Here are a small network's activations along a few directions, averaged over the inputs that share one value of a field.
Values that are neighbours, or in one group, have similar rows; names and order tell nothing.
Strong random noise was added to every row along 13 fixed directions; ignore it. To show where, here is one row again and again, with new noise each time:
[ -52   62 -453 -302   41 -364  162 -237 -636 -266  383 -531   69   -5
 -430 -200  325 -304 -360   56 -273  144  225]
[ 202 -105 -164  -79 -244  183  354 -136  -17 -447  191 -155  191   41
   81  263 -319  198    9 -466  274 -305  470]
[-314 -193 -246  263  277 -214 -648  376 -501  254   37  173  339 -108
 -447 -198 -260 -544  254  558  -75  121 -292]
[ 318 -206 -244 -221   92 -105  -66  131   -5  347  176  525   51   96
  348   -4   37  196  -59   79 -221 -186  -59]
[  -3  104  150  182 -403  307  313  128  102  517   89  148 -465  165
  332  268  216  463 -306 -209 -594  125  303]
[ 220  235  -79 -312 -118 -240  389 -441 -403 -139 -219 -345   30 -631
  205 -134  -64  -61 -162 -357  -73   79  417]
[ 175  486 -229  123 -105   21 -183  349  414 -615 -114  169  188  128
  -36   79  299   83 -317 -259   25  -37  -27]
[  31 -316   -1   78 -142 -249   93  -48  104 -163 -189  147   39 -263
   67   56  218  183   10  -32   96   90 -280]
[ 482  820  118 -246  241   91 -189  -83   45 -347   36  -14  279 -247
  200 -142  265  178 -201  270  -10  -35   55]
[ 194  177  131 -231  -31  223  256 -387 -451  116  120 -152  153 -274
  -77 -182  -78 -160   48  233 -280 -245  -82]
[  -2 -198 -480  231 -200  -10  190  427 -160  509  296  756 -138  -27
 -102   10   -3  -10   76  -54 -325  -41 -292]
[ 498 -385 -322 -262  543 -517 -258  -26  -44 -209 -290 -472   54 -150
 -239 -173  306  -22  -38  -35  433  223  -11]
[   7  -67 -313  452  116 -295 -322  354 -269 -176  -97  432  514  -61
 -298  134  131    6 -155  325  268   45  -33]
[ 196 -491  227   35  219 -105 -194   12  -38  923 -141  427 -163   14
  360  -27   45  243  160  367 -146   47 -216]
[ 312 -270  185 -393  126  187   99 -341   77  -53   35  -87   82 -454
   79 -280 -455 -170  724   16  277 -312 -542]


LETI, 11 values:
lefil: [  79  769   -1 -107 -166  -76  305 -107  -34  316  -24   27 -447 -158
  126 -286  512   18 -391 -218 -543  206    8]
nagak: [  70 -751   11 -325  209 -108  203 -113 -273  564  659 -231 -526 -228
  204   31  150  499  319  321  -40  333   12]
nusiv: [ -34 -359  -78  -25   77  -17 -466  285  202 -189 -591   -1  208 -104
  252   97 -616 -278  184 -399  298 -189  234]
losog: [-277  609  177  150  138 -206 -358   82 -136   27 -195  554  439  -93
 -100   -1  -43 -175 -322  472  -97   -4   19]
tigu: [-265 -412 -225  -85  121 -252    2   91  -64 -261  485   49  103  428
 -327  172  327  127  -76  537   17   59 -194]
vuf: [ -76  -65 -362  231   19 -332  554  -87 -327  556  804  489 -244  297
 -139   86  184  394  -52  -20  457  216  128]
velin: [ 131  -31   40 -156 -109  -44  699 -554 -147  167 -210 -126 -256 -186
 -132 -220  295 -209  -29 -143   36  -81 -187]
gifup: [-146  273  124 -257  112  -10  -44 -125   86  156  -83  493  169   66
  488 -188 -153 -179    6  192 -239 -190   23]
fodok: [-360   24 -523  153 -140 -624  241  164 -309 -675  -32  114  101 -566
 -300   51  748   -1 -489  267 -142  495 -223]
pebet: [-119 -319 -145  -51  138 -134  170  -34  140 -125  -21 -118 -168 -106
 -318 -198   -1 -321  294  -54  273   33 -431]
devu: [-364  311  429 -247 -116  -77 -401 -288  261 -407 -431 -295  192  304
  207 -191  -95 -332 -300  -67 -271 -139 -179]
LETI is arranged as a line.
Q: Going along LETI from losog by way of its neighbour tigu, in what order are nusiv, vuf, fodok, pebet met?
A: pebet, fodok, nusiv, vuf
Q: How many steps from neighbour to neighbour lead from gifup to lefil, at the fewest?
A: 6

LEPAB, 11 values:
voruz: [-246  631  -32  193 -415   86   75   74   48 -115  164  285  -30   -4
  177    7    0 -152 -131 -317 -235   41  171]
rok: [-118 -241 -165 -362  510 -732 -506 -354  100  209 -379 -157   11  738
  -29 -587  125 -938  -43 -225  324 -114 -119]
ludi: [  -5 -364 -106 -304  453 -463 -633 -186  -94  -38  512   -9  425  665
  260  -64 -193  -75   69  260  478 -197  301]
rebi: [-258   47 -188   13 -369  390 -216  250 -175 -544  561  -32  472  346
 -108  337    0  163 -332  299 -575 -350   83]
fata: [ 447 -196 -523   70  191 -427  229  235   27  -47   74  235 -162 -189
 -254  -90  165  288   73 -283  521  235 -279]
kovok: [ 447  635  -27 -216  175  149  -95   -9  187 -503 -121   53  442  320
 -393  -66  459  -98 -531  182 -105 -458 -172]
fuzi: [ 463  569  137  377  316  921   49  289    5  634  264  289  -60  551
 -263   90 -105  135   79  324  120 -313  216]
logil: [-247  512  140   91 -266  223 -236  149   94 -253 -595 -388  -47 -247
  -75 -140  -60 -499 -135 -359 -405  143   32]
ref: [-371 -178  699 -400   29  -53 -167 -431  194   50  541   55  -52  266
  544   51  383  483   -8  956 -457   53 -371]
dital: [-789   68 -128  193 -167 -564 -188   98 -319 -126  -80    3   88 -227
   -4   -2 -107 -291 -150   58 -185  457  299]
zasi: [ 170 -570    3  153 -113  345  393   23  -86  145 -193  270  106 -236
  -80  191 -240  129  215  123   13 -337 -293]
LEPAB is arranged as a line.
Q: Going along LEPAB from fata by way of its neighbour rebi, in what order are fuzi, ref, dital, zasi met?
A: fuzi, zasi, dital, ref
Q: Name the neighbours of voruz, in listed order.
A: ludi, logil
